A small network was shown many inputs. Here are its activations along a few directions, one row for each input.
Each table varies a few parts of the input and shows all the possible inputs, shuffled.
Descriptions start from the smaller parts, as in this example, which fits no table here: one of 6 places along a line, together with either a single point or one of 11 places along a line or (one of 2 separate values, together with one of 8 places around a ring).
Shared parts are said once, and a part with two or three values counts as separate values.

Other details of the inputs vary at random and push rows far along three fixed directions, the same in every table; ignore that.

A family of inputs:
r1: [ 5 -3 -1  8 10  1 -2 -2  7  5  9  2]
r2: [ 5 -3 -8  1 -1  0  4 -5 -2 -3  0  6]
r3: [ 0  4 -8  2 -4 -6  5 -4 -7  4  4  2]
r4: [ 6  0  1  4 10  0 -1 -4  3  8  7  4]
r5: [ 5 -4 -4  7  2 -7  1  4 -1 -3  4  0]
r6: [-19  23  16 -18 -26  18  23   1 -11  19  17  -2]
r7: [  5  -3 -10   0   0  -5   3  -6   4   1  -2   3]
r8: [ 3  1 -9  1 -1 -2  3 -2 -8 -1  4  3]
r9: [-22   9   5 -27 -23  13  14   1  -6  12   4  -5]
r10: [12 -4 -1  2 -4  0 -4 -3 -3  1 -1  0]
r11: [ 7 -9 -2  5 -3  1 -1  0  1 -4  2 -1]
r12: [ -2  -8   8 -35  -5   3   4   8  27   4 -12  -6]
r13: [ 7 -1  0  6  8 -1 -2  0 10  3  9 -1]
r14: [ 3 -3 -2  6 -5 -1 -1  2 -7  0  8 -4]
r15: [  6  -7   4   5   5  -3   4  -8   1  -6   4 -11]
r16: [10 -2 -2  1  2 -4 -5  2 -5 -2  0  0]
r17: [-30  22  10 -15 -27  29  31  -5 -22  25  11   7]
r18: [ 7  3 -1  7  6  7  3 -2 -4  9  4  3]
r19: [ 7  0 -1  3 -1 -4 -7  0 -8  1  3 -3]
r20: [ 4  0 -9  2  3 -7  1 -2 -4 -1  2  2]
r21: [  7  -5 -10   1   4  -5   1  -4   4  -4  -3   4]
r22: [ 8 -6 -9  0  1 -1 -3 -5  2 -5 -2  2]
r23: [ 8 -1 -1  2 -5 -5  5 -3 -3  6 -1  4]
r24: [ 3  7  3  6  4  1  2 -2 -6  6 11  4]
r25: [ -6 -14   6 -29  -2   2   3  11  31  -2 -10  -9]
r26: [ 2  1 -4  1  7  3  4 -8  0 10 10  5]
r27: [11 -3 -3  1  4 -6 -3  3 -2 -2  0  2]
r28: [-42  17  19  13   3   4 -18  14 -13 -17 -24   6]
r29: [12 -4 -1  4 -2  0 -3 -2 -3 -2 -3  3]
r30: [ -4 -17   4 -28   6  -4  -3  13  39  -5 -15 -10]
r31: [ 3  4 -2  0  5  1  1 -5  2  7 12  2]
r32: [  1   2  -8   2  -3  -2  -3  -4 -10   0   5  -3]
r33: [-27   5  18  -3  15   0 -28  14  12 -20 -39   2]
r34: [-23  30  13  45   5   7  -9   0 -32 -13  -3  17]
r35: [ 9  1  5  6  5 -1  2 -7 -6 -6  1 -9]
r36: [ 7  1 -2  4  1 -9  0  1 -3  3  0  1]
r37: [11 -4 -3  0  2 -5 -8  2 -2 -1  1 -3]
r38: [ 3 -5  0  9 -8  1 -2 -2 -6 -2  4 -2]
r39: [  2   0  -7   5  -7   3   1  -8 -10   0   2   3]
r40: [ 7 -4 -4  7  8  6  1  0  6  5  5 -1]
r41: [-36   9  17  14  14  -3 -18  15   4 -22 -35  10]
r42: [-18   6   4 -29 -18  11  14   2  -1  10   2  -4]
r43: [ 9 -1 -2  3  5 -9 -3  2 -2 -1 -1  2]
r44: [13 -6 -2  2  4 -7 -1  0  5 -2 -6  3]
r45: [ 4 -2 -8  2 -5  1 -2 -7 -5 -1  1  0]
r46: [ 6  7 -5  3  6  0 -2 -4  4  1  9 -2]
r47: [ -7 -14   7 -24  -2   2  -6  10  29  -4 -12 -12]
r48: [ 6 -7 -3  4  1 -4 -3  4  1 -4  4 -4]
r49: [ 3 -2 -3  8  0 -8  2  3  1  1  3 -1]
r50: [ 5 -6 -3  2  0 -4  2  4  2 -2  5 -1]
r51: [  7  -2  -2   2   8  -1   3 -10  -2  -6   3  -8]
Each input here is: one of 3 separate values, together with either a single point or one of 4 places along a line or (one of 2 separate values, together with one of 6 places along a line).
Q: Changing only the choice among 3 separate values turns r29 into r22. The same change can be made to r6. Which row results?
A: r46
Q: Change only the choice among 3 separate values in r35. List by row number the other rows that result.
A: r15, r51
Q: Change only the choice among 2 separate values in r12. List by row number the other rows that result.
A: r27
Q: Change only the place on the line of 6 in r39. List by row number the other rows that result.
A: r2, r7, r21, r22, r45
Q: Change only the place on the line of 4 in r26. List by row number the other rows that result.
A: r17, r31, r46
